A small network was shown many inputs. Here are its activations along a few directions, one row for each input.
In each table, some parts of the input vary, and every possible input appears once, in random order.
Descriptions start from the smaller parts, as in this example, which fits no table here: one of 6 places along a line, together with either a single point or one of 9 places around a ring or (one of 2 separate values, together with one of 8 places around a ring).
Shared parts are said once, and a part with two or three values counts as separate values.

Other details of the inputs vary at random and push rows far along two fixed directions, the same in every table; ignore that.

Rows:
x1: 32,-25,-108,-97,8,26,2,-47,-52,-102,-57,80,21,-12,48
x2: 41,17,-2,96,-39,-11,8,45,37,4,51,-15,-7,49,18
x3: 58,35,-16,88,-21,-3,-22,-2,59,53,30,20,-5,57,-4
x4: 34,44,-44,76,-26,-32,37,33,65,46,45,30,21,26,25
x5: 37,8,3,102,-13,21,-2,44,42,10,53,-19,-24,54,2
x6: -106,5,91,-55,42,-32,-25,-12,-13,35,-16,-112,-4,-89,-58
x7: -114,1,100,-56,45,-30,-14,-4,-10,39,-23,-101,4,-83,-56
x8: 42,15,5,95,-20,2,9,41,49,-1,55,-18,-15,55,6
x9: 35,14,9,97,-39,-7,16,53,40,5,49,-2,-2,44,23
x10: 27,10,7,87,-35,14,33,61,22,39,52,10,-17,53,5
x11: 51,-39,-81,-98,24,51,-16,-56,-42,-88,-71,76,-2,-4,41
x12: 40,24,-11,95,-35,3,20,42,11,32,52,-13,-36,51,0
x13: 37,-65,-56,-99,29,57,-21,-58,-43,-73,-58,105,1,7,33
x14: 52,34,-11,89,-30,9,-25,-6,65,48,35,20,-3,51,6
x15: 25,-82,-45,-91,30,25,21,-6,-76,-111,-45,76,-7,9,42
x16: -103,21,79,-61,-3,-58,-8,-13,-27,40,-23,-104,10,-99,-47
x17: -97,39,77,-80,23,-36,-19,-28,25,71,-57,-69,43,-89,-44
x18: -112,11,100,-60,37,-17,-14,-4,-23,51,-22,-99,0,-81,-59
x19: -107,23,82,-62,4,-32,-13,-13,-36,49,-18,-107,-3,-93,-53
x20: 45,5,4,91,-3,-14,23,44,46,12,68,-10,-29,44,6
x21: 30,44,-39,73,-31,-25,36,41,67,44,39,35,33,34,22
x22: -112,20,104,-56,18,-31,-20,-10,-1,13,-29,-105,24,-82,-48
x23: 46,-53,-73,-104,44,36,9,-45,-41,-71,-64,95,-8,-8,43
x24: 50,31,-13,72,-26,12,9,30,83,52,27,25,13,39,18
x25: 55,-40,-86,-98,40,33,-5,-57,-50,-80,-70,77,-16,-3,35
x26: 38,-78,-59,-88,32,16,12,-21,-82,-114,-32,61,-27,-5,43
x27: 24,-75,-55,-90,24,51,24,-15,-97,-90,-38,73,-35,2,33
x28: 44,28,-27,88,-26,-26,-4,-16,50,60,63,38,12,39,9
x29: 31,24,-14,85,-28,-17,5,-2,56,63,50,53,31,53,8
x30: -116,13,103,-49,25,-12,-31,-7,-8,24,-30,-107,15,-83,-52
x31: 32,24,-15,84,-38,-5,-4,-3,61,58,52,48,35,49,11
x32: -102,24,82,-57,14,-67,-19,-15,-23,26,-30,-114,13,-82,-46
x33: 29,-7,15,93,-9,25,13,61,50,20,56,-2,-15,53,3
x34: 64,47,-29,80,-21,-5,-2,17,68,48,19,8,1,46,6
x35: 56,23,-12,84,-13,-7,-11,-3,62,61,48,27,-16,41,6
x36: 47,16,0,94,-11,-11,12,45,42,4,49,-18,-17,61,-4
x37: 45,14,0,95,-5,-16,19,40,41,8,56,-17,-28,56,0
x38: 45,19,-1,98,-11,22,2,48,22,26,48,-17,-31,62,-12
x39: -117,30,94,-56,-13,-11,-20,-8,-31,38,-32,-101,16,-87,-48
x40: 35,8,-2,90,-37,-19,40,54,29,31,53,8,-15,39,14
x41: -116,16,92,-65,-5,-48,1,2,-21,42,-35,-88,30,-85,-47
x42: -91,41,73,-64,23,-46,-52,-66,5,69,-46,-79,17,-79,-58
x43: -116,53,49,-80,-4,-50,-10,-20,21,52,-41,-72,70,-101,-34
x44: 28,-7,16,94,2,14,22,62,45,25,54,3,-18,57,0
x45: 26,-84,-40,-93,38,50,13,-11,-60,-121,-39,67,-12,11,33
x46: 27,-65,-56,-83,-3,43,13,-18,-86,-116,-51,70,-10,-5,43
x47: 33,15,14,100,-21,39,6,53,31,22,52,-4,-23,50,3
x48: -107,31,80,-57,-20,-42,-22,-17,-24,27,-36,-111,24,-88,-46
x49: 42,58,-56,82,-31,-36,23,22,56,37,40,13,13,32,18
x50: -101,48,58,-60,4,-59,-52,-75,-6,66,-38,-71,56,-76,-60
x51: 39,-66,-63,-84,24,20,2,-20,-85,-121,-51,53,-16,12,33
x52: 34,-78,-58,-76,57,46,-1,-26,-83,-113,-41,50,-43,12,21
x53: 32,8,2,86,-53,0,30,60,37,24,49,7,0,43,15
x54: -103,69,33,-72,1,-67,-21,-33,6,47,-49,-89,58,-95,-46
x55: 23,-82,-40,-88,49,71,12,-7,-85,-94,-42,74,-28,15,22
x56: 44,37,-31,93,-27,-28,-7,-21,45,56,51,31,12,51,3
x57: 62,35,-25,77,-13,-9,9,17,72,55,38,16,-10,29,16
x58: 45,24,-14,95,-48,-17,19,47,22,19,41,-11,-12,50,3
x59: 35,-59,-67,-85,13,52,3,-23,-104,-102,-50,54,-31,13,21
x60: 30,-84,-44,-90,54,31,23,-17,-67,-115,-35,69,-27,7,33
x61: 40,-65,-60,-96,44,39,-11,-65,-51,-66,-54,107,-14,3,33
x62: -116,11,105,-63,21,2,-24,2,-16,44,-26,-100,15,-77,-59
x63: -113,44,73,-59,-5,-42,-47,-71,3,62,-34,-57,64,-87,-45
x64: -112,32,70,-65,15,-61,-31,-68,1,77,-26,-52,53,-87,-48
x65: 21,-74,-51,-93,8,69,14,-9,-90,-97,-42,72,-19,6,33
x66: 40,39,-26,93,-43,-10,-18,-20,53,48,50,30,25,50,9
x67: 29,-82,-51,-89,35,18,23,-13,-78,-110,-39,72,-19,1,45
x68: 36,-68,-57,-80,49,60,-1,-25,-96,-101,-41,52,-48,13,17
x69: 43,9,-1,102,-3,8,2,48,36,15,48,-20,-26,60,-9
x70: 32,56,-41,82,-46,-14,20,31,67,30,37,25,32,26,28
x71: 42,49,-52,77,-29,-34,27,26,62,41,52,19,13,20,23
x72: -107,26,93,-54,17,-2,-39,-15,-24,34,-28,-117,5,-76,-61
x73: -104,30,75,-57,-4,-60,-12,-17,-32,35,-35,-110,11,-87,-52
x74: 43,7,3,94,-4,18,13,48,25,34,67,-9,-42,45,-2
x75: 36,-65,-55,-99,39,46,-12,-57,-48,-68,-60,111,-2,11,30
x76: 26,-82,-46,-92,19,37,13,-7,-71,-116,-43,70,-4,5,45
x77: 25,-84,-39,-92,49,39,22,-10,-65,-116,-41,73,-15,15,30
x78: 36,25,-6,95,-51,21,9,43,19,24,51,-14,-23,50,6
x79: 46,31,-1,89,-30,14,-17,2,68,49,34,33,3,46,11
x80: 52,43,-14,82,-30,12,3,22,77,44,24,21,9,35,21
Description of these inputs: one of 8 places around a ring, together with either one of 4 places along a line or one of 6 places around a ring.
Q: The inputs of x73 and x53 match in every part but the place on the ring of 8. If x25 is changed in the same way as x73 into x53, which row does it become?
A: x24
Q: The inputs of x4 and x43 match in every part but the place on the ring of 8. If x61 is changed in the same way as x4 into x43, which row does it become?
A: x13
Q: The inputs of x68 and x74 match in every part but the place on the ring of 8. If x42 is changed in the same way as x68 into x74, which row does it become?
A: x35
Q: A walk changes only the place on the line of 4. It starts at x66 and steps to x14. List the rest of the walk in order.
A: x11, x1
Q: Which other rows does x52 become when the place on the ring of 8 takes its other values? List them by row number.
A: x5, x6, x7, x30, x33, x44, x69
Q: A walk changes only the place on the ring of 6. It starts at x30 and steps to x47. List the rest of the walk in order.
A: x39, x46, x9, x22
Q: Which other rows does x56 become when the place on the ring of 8 takes its other values? List them by row number.
A: x28, x29, x31, x50, x63, x64, x66

Rows:
x81: 53,-13,-17,70,-18,43,-2,14,26,10,32,58,-10,66,17
x82: 49,-35,-42,-6,1,53,-18,-28,-36,-45,-10,64,-17,43,18
x83: -77,10,43,-92,15,-19,-17,-44,-14,13,-48,-30,32,-77,-21
x84: -92,26,50,-89,37,-32,-38,-57,-14,32,-62,-74,18,-90,-49
x85: 33,-18,15,64,2,14,20,43,19,17,42,7,-34,43,2
x86: 52,10,-23,78,-30,3,20,46,25,-10,32,0,-19,49,17
x87: 29,30,-1,62,3,-4,3,17,60,48,29,12,3,30,4
x88: 12,-27,-44,-91,25,21,-21,-52,-47,-52,-50,35,3,-18,10
x89: 71,-63,-55,5,24,50,20,18,-23,-83,12,75,-33,55,41
x90: 31,12,-18,57,-25,-11,15,21,38,25,33,31,12,27,22
x91: -48,36,70,51,-1,-31,-13,22,33,54,32,-95,-6,-19,-41
x92: -61,58,58,45,-36,-37,5,39,21,65,26,-97,11,-32,-36
x93: -90,5,40,-89,18,-46,-4,-34,-21,10,-43,-41,38,-77,-28
x94: 45,10,-24,51,-12,9,5,15,50,27,27,34,5,38,14
x95: -9,64,30,75,-36,-34,-7,7,60,78,38,-43,13,1,-17
x96: 4,-60,-12,-76,39,28,-5,-24,-79,-68,-35,15,-39,-10,0
x97: -41,-31,-3,-90,11,17,15,-1,-62,-54,-43,1,7,-43,5
x98: 77,-37,-93,-9,-6,23,10,-17,-35,-69,-6,93,-11,40,51
x99: -13,60,25,74,-31,-60,6,19,50,70,46,-48,21,7,-18
x100: -24,-36,1,-91,22,13,5,-5,-49,-68,-52,3,4,-33,10
Q: The inputs of x91 and x89 match in every part but one. If x84 is changed in the same way as x91 into x89, which row does it become?
A: x87
Q: Describe the family of inputs behind these rows.
A: one of 2 separate values, together with either a single point or one of 4 places along a line or one of 5 places along a line
Q: A walk changes only the place on the line of 5. It starts at x93 and steps to x90. List the rest of the walk in order.
A: x83, x94, x87
